Here are a small network's activations along a few directions, averaged over the inputs that share one value of a field.
Values that are neighbours, or in one group, have similar rows; names and order tell nothing.
In the rows, 500 means zero.
Strong random noise was added to every row along 2 fixed directions; ignore it. To show where, here is one row again and again, with new noise each time:
[560 466 537 615 543 451 499 594 473 397 452 589 586 480 487]
[539 510 491 579 616 488 503 658 392 387 269 724 588 479 555]
[546 473 535 615 548 449 503 589 465 406 456 600 581 501 502]
[461 510 529 626 565 432 528 549 434 462 519 640 543 633 583]


Field W:
w12: [463 460 473 488 566 560 503 343 719 481 486 300 519 611 624]
w2: [582 464 551 212 636 405 422 641 427 551 166 588 408 449 542]
w6: [577 468 428 562 494 461 495 595 426 404 462 577 485 297 564]
w3: [456 429 369 403 488 610 386 390 408 522 544 417 582 457 327]
w11: [376 626 569 223 641 600 503 686 433 543 142 805 550 253 628]
w10: [531 439 477 434 348 567 590 413 448 434 458 425 511 342 329]
w5: [610 502 567 597 441 569 384 551 423 451 519 520 465 367 561]
w7: [332 649 360 443 521 555 450 351 329 512 407 649 444 652 472]
w4: [629 526 582 323 681 517 560 521 496 609 541 359 413 379 409]
w8: [408 526 563 657 553 421 529 522 426 514 577 649 497 731 629]
w1: [571 608 384 498 265 523 569 545 692 569 473 300 524 528 455]
w9: [375 495 379 544 412 586 561 407 674 632 589 428 359 655 540]
W is arranged as 4 separate groups.
Which other values are in the same group as w4? Give them in the order they are listed. -> w2, w11
Which other values are in the same group as w8? Give them in the order they are listed. -> w6, w5
Which other values are in the same group as w10? Give them in the order they are listed. -> w3, w7

Field C:
c5: [688 405 707 608 737 403 506 549 551 358 442 574 548 407 550]
c3: [383 566 460 458 341 494 512 264 434 636 707 515 389 538 458]
c15: [297 519 584 263 583 474 488 313 411 669 669 309 344 639 524]
c9: [650 435 502 734 579 520 505 588 553 346 214 574 491 351 666]
c18: [354 526 263 733 439 547 432 582 359 495 626 571 567 763 565]
c11: [700 341 400 723 501 538 473 534 485 217 390 569 656 372 446]
c20: [593 529 485 468 413 557 650 350 826 483 626 119 490 517 420]
c4: [507 405 688 316 424 366 482 482 589 637 834 347 477 368 310]
c7: [382 572 657 517 677 358 518 463 339 489 585 724 608 598 593]
c1: [402 658 450 290 746 521 522 512 542 581 168 587 409 597 584]
c16: [520 625 670 445 499 480 524 600 264 616 466 745 490 495 586]
c19: [459 577 446 525 375 454 630 455 749 525 621 380 469 563 567]
c6: [490 385 394 464 329 676 396 347 675 492 446 206 524 423 262]
c13: [656 434 589 608 288 423 463 547 472 429 801 291 503 365 104]
c14: [697 409 664 393 366 468 535 556 794 573 617 236 532 283 360]
c10: [529 456 413 543 639 513 414 582 218 329 225 788 565 568 543]
c8: [284 601 317 554 424 534 537 414 368 619 481 662 412 784 658]
c12: [217 570 374 299 584 594 424 335 353 575 445 554 451 589 535]
c2: [631 518 519 408 659 538 536 819 450 492 186 749 566 336 715]
c17: [503 478 431 672 382 516 469 655 575 485 564 481 482 543 590]
Each value of C is a pair of two hidden parts, and every pair occurs once (5 first parts, 4 second parts).
Changing only the second part turns c18 into c11. c13 has the same second part as c18; what does that change turn c13 into? -> c10
Changing only the second part turns c2 into c5. c16 has the same second part as c2; what does that change turn c16 into? -> c7
Changing only the second part turns c14 into c1. c3 has the same second part as c14; what does that change turn c3 into? -> c12
Changing only the second part turns c4 into c15. c8 has the same second part as c4; what does that change turn c8 into? -> c6
